These are the activations of a small neural network, seen along a few directions. Each row is one input.
In each table, some parts of the input vary, and every possible input appears once, in random order.
Descriptions start from the smaller parts, as in this example, which fits no table here: values(3) and (point or line(9) or (ring(5) and line(6))).
Shared parts are said once, and a part with two or three values counts as separate values.
In the rows, zero is written as 128.

Other details of the inputs vary at random and push rows far along two fixed directions, the same in every table; ignore that.

Table:
row 1: [136 129  43 138 200 188 130 107 102 133 108]
row 2: [141 119 118 120 133 121 112 144 105 132 116]
row 3: [106 127  33 154 219 181 135  70  93 139 117]
row 4: [163 160 163 123  94 119 112 155 131 139 100]
row 5: [114 140 132 144 133 127 135  81 130 131 139]
row 6: [145 112 147 119 104 114 129 126 135 119 157]
row 7: [153 163 123 122 108 140 124 172 129 146 100]
row 8: [171 141 132 117 112 124 115 155 121 143 111]
row 9: [ 89 109 126 135 130 119 134 117 123 123 156]
row 10: [146 163 155 123  94 125 120 178 137 141 101]
row 11: [128 119 128 138 128 138 141  87 138 124 154]
row 12: [126 110 155 127 105  95 127 126 133 122 131]
row 13: [133 138 162 132 102 124 130 114 147 123 137]
row 14: [140 154 158 118  92 121 116 181 133 138 101]
row 15: [ 91 125 136 130 150 123 156 121 148 113 151]
row 16: [102 130 125 143 127 133 144 102 139 137 152]
row 17: [106 102 133 133 134 121 136 100 134 108 143]
row 18: [128 112 126 135 131 133 138  93 135 124 162]
row 19: [109 122 140 131 152 118 149 103 139 112 145]
row 20: [136 108 152 119 102 111 124 128 130 115 148]
row 21: [104 123 124 139 131 127 140 107 137 135 160]
row 22: [ 82 112 132 139 134 117 140 115 132 118 140]
row 23: [101 109 135 137 135 112 133  96 125 119 134]
row 24: [164 134  24 107 196 176  97 214  83 148  70]
row 25: [139 132 128 125 129 138 116 136 128 125 113]
row 26: [122 128 130 142 129 128 137  82 129 135 146]
row 27: [118 110 126 134 133 114 132  95 120 128 158]
row 28: [115 114 136 126 151 127 152 108 148 102 154]
row 29: [105 127 157 124 101 113 129 136 134 129 134]
row 30: [167 117 147 106  97 110 114 180 135 118 105]
row 31: [144 128  73 117 173 155 102 154  90 140  78]
row 32: [150 166 150 120  92 125 121 175 139 142 104]
row 33: [138 142 155 129 102 126 132 112 146 123 138]
row 34: [ 85 103 126 138 132 112 139 120 136 119 147]
row 35: [150 148 143 119 113 124 109 152 122 136  98]
row 36: [159 129 136 106 110 130 109 167 124 126 101]
Description of these inputs: values(3) and (point or ring(11)).
Question: The inputs of row 5 and row 32 match in every part but the values(3) part. If row 31 is changed in the same way as row 5 into row 32, which row does it become?
Answer: row 29
Question: Which other rows agree with row 1 in the values(3) part? List them by row number.
Answer: row 6, row 11, row 13, row 17, row 18, row 20, row 25, row 28, row 30, row 33, row 36

Table:
row 37: [181 140 122 108 110 137 109 193 129 132  81]
row 38: [ 65  97 164 146 100 106 152  64 150 110 179]
row 39: [171 177 166 113  75 109 110 198 135 150  81]
row 40: [174 151 162 113  84 121 118 178 143 134 103]
row 41: [124 137  83 129 176 165 133 113 113 133 121]
row 42: [ 76 137 166 161 109 103 159  51 155 127 182]
row 43: [138 122  85 118 152 149 117 176 106 126  97]
row 44: [154 132 121 129 113 129 117 140 116 147 125]
row 45: [133 152 224 117  32  88 123 144 158 131 132]
row 46: [162 157  99 135 150 158 115 119 119 143 101]
row 47: [110 140  80 143 167 155 121 113 103 138 112]
row 48: [ 91 127 162 153 116 121 150  54 152 121 174]
row 49: [109 116  77 138 175 147 139 134 122 124 125]
row 50: [125 103  84 129 180 146 117 118 114 120 125]
row 51: [100 123  82 138 178 147 136 134 122 135 123]
row 52: [139 118 120 108 134 128 118 171 121 121 120]
row 53: [ 93  95 161 140 125 102 143  69 145 107 189]
row 54: [117 107  86 136 176 142 127 116 107 123 112]
row 55: [126 138 116 150 125 133 130  75 114 147 147]
row 56: [192 155 125 106 117 142 114 194 125 139  89]
row 57: [186 155 163 111  85 121 114 175 144 134 106]
row 58: [191 135 121 104  93 127 102 189 120 149  91]
row 59: [107 113 172 126 100  88 137 133 150 111 162]
row 60: [ 82  95 164 136 116 100 150  67 146 101 197]
row 61: [125 109  84 126 179 141 130 112 107 123 118]
row 62: [159 138  89 122 162 158 119 152 116 136 103]
row 63: [101 113  78 135 175 146 135 136 120 127 121]
row 64: [107 140  82 142 162 157 117 104 108 143 104]
row 65: [ 77 103 163 150 102 108 156  59 155 108 181]
row 66: [109 100 117 135 149 129 126 109 126 114 143]
row 67: [110 139 178 128  90 111 148 107 152 126 158]
row 68: [103 129  85 136 172 156 125 122 109 132 120]
row 69: [ 71  98 166 136 114  92 159  65 144 107 186]
row 70: [120 145  81 147 167 162 123 100 112 140 108]
row 71: [ 76 114 163 145 113 111 163  69 154 117 196]
row 72: [110 128  78 140 179 150 137 135 121 133 124]
row 73: [155 147 165 108  77 116 113 190 136 138  97]
row 74: [162 135 211 114  42  88 130 141 169 119 142]
row 75: [120 104 115 127 152 128 128 108 125 114 149]
row 76: [153 121  93 117 164 139 115 152 104 128  96]
row 77: [126 102  76 131 167 136 118 111  93 136 120]
row 78: [ 99 106 153 144 115 113 159  60 152 112 184]
row 79: [125 135 121 140 147 146 132  85 134 130 138]
row 80: [ 82  99 165 137 115  95 158  58 142 105 184]
row 81: [123 117 224 112  38  71 121 153 155 115 150]
row 82: [139 135  91 126 154 158 118 152 117 135  97]
row 83: [167 148 124 107 112 132 108 212 118 137  86]
row 84: [170 161 217 112  46  99 131 146 159 130 136]
row 85: [ 98 108  81 129 183 130 127 137 109 127 111]
row 86: [111 115 106 128 145 140 141 120 127 119 141]
row 87: [123 144 117 138 143 145 139  89 124 136 136]
row 88: [ 96  97 115 130 151 124 123 130 117 113 147]
row 89: [113  96 114 131 134 120 118  99 117 129 154]
row 90: [193 165 131 106 116 147 105 188 122 141  81]
row 91: [165 163 129 107 116 134 107 213 125 148  72]
row 92: [152 163 210 114  51  91 130 173 161 133 127]
row 93: [153 120  92 118 163 140 113 148 107 129  92]
row 94: [159 133 164 100  85  96 109 206 120 124  98]
row 95: [156 149 214 111  45  93 140 152 161 123 151]
row 96: [129 130  78 140 165 155 120 103 101 149 127]
row 97: [106 133 118 142 145 145 132  97 130 132 133]
row 98: [142 156 125 123 123 139 128 140 125 143 110]
row 99: [108 108  86 136 174 141 125 119 105 124 112]
row 100: [ 92 101 115 131 156 119 128 132 128 120 142]
row 101: [132 115  77 132 174 157 130 115 117 123 122]
row 102: [131 145 120 144 143 144 138  78 126 137 138]
row 103: [105 107 175 130  94  97 131 111 145 110 159]
row 104: [ 74 101 156 141 128  90 155  81 145 112 172]
row 105: [129 116  91 119 156 139 108 165  95 130  83]
row 106: [191 174 133 120 104 142 105 176 123 147  73]
row 107: [126 116  74 128 171 158 135 123 113 120 124]
row 108: [196 176 172 115  74 123 112 165 135 141  98]
Question: The inputs of row 69 and row 52 match in every part but one. If row 61 is changed in the same way as row 69 into row 52, which row does it become?
Answer: row 75
Question: The inputs of row 73 and row 45 match in every part but one. If row 44 is changed in the same way as row 73 into row 45, which row does it become?
Answer: row 96
Question: Describe the family of inputs behind these rows.
Answer: line(6) and (point or ring(11))
Question: Which other rows agree with row 101 in the line(6) part? List them by row number.
Answer: row 37, row 38, row 43, row 49, row 58, row 63, row 65, row 74, row 78, row 86, row 107
Question: Which other rows agree with row 70 in the line(6) part? List them by row number.
Answer: row 39, row 42, row 46, row 47, row 55, row 64, row 87, row 98, row 102, row 106, row 108
Question: Change only the ring(11) part in row 72. List by row number the other rows that result.
Answer: row 40, row 51, row 56, row 57, row 62, row 71, row 73, row 82, row 83, row 95
Question: Change only the ring(11) part in row 67. List by row number the other rows that result.
Answer: row 41, row 45, row 48, row 68, row 79, row 84, row 90, row 91, row 92, row 97
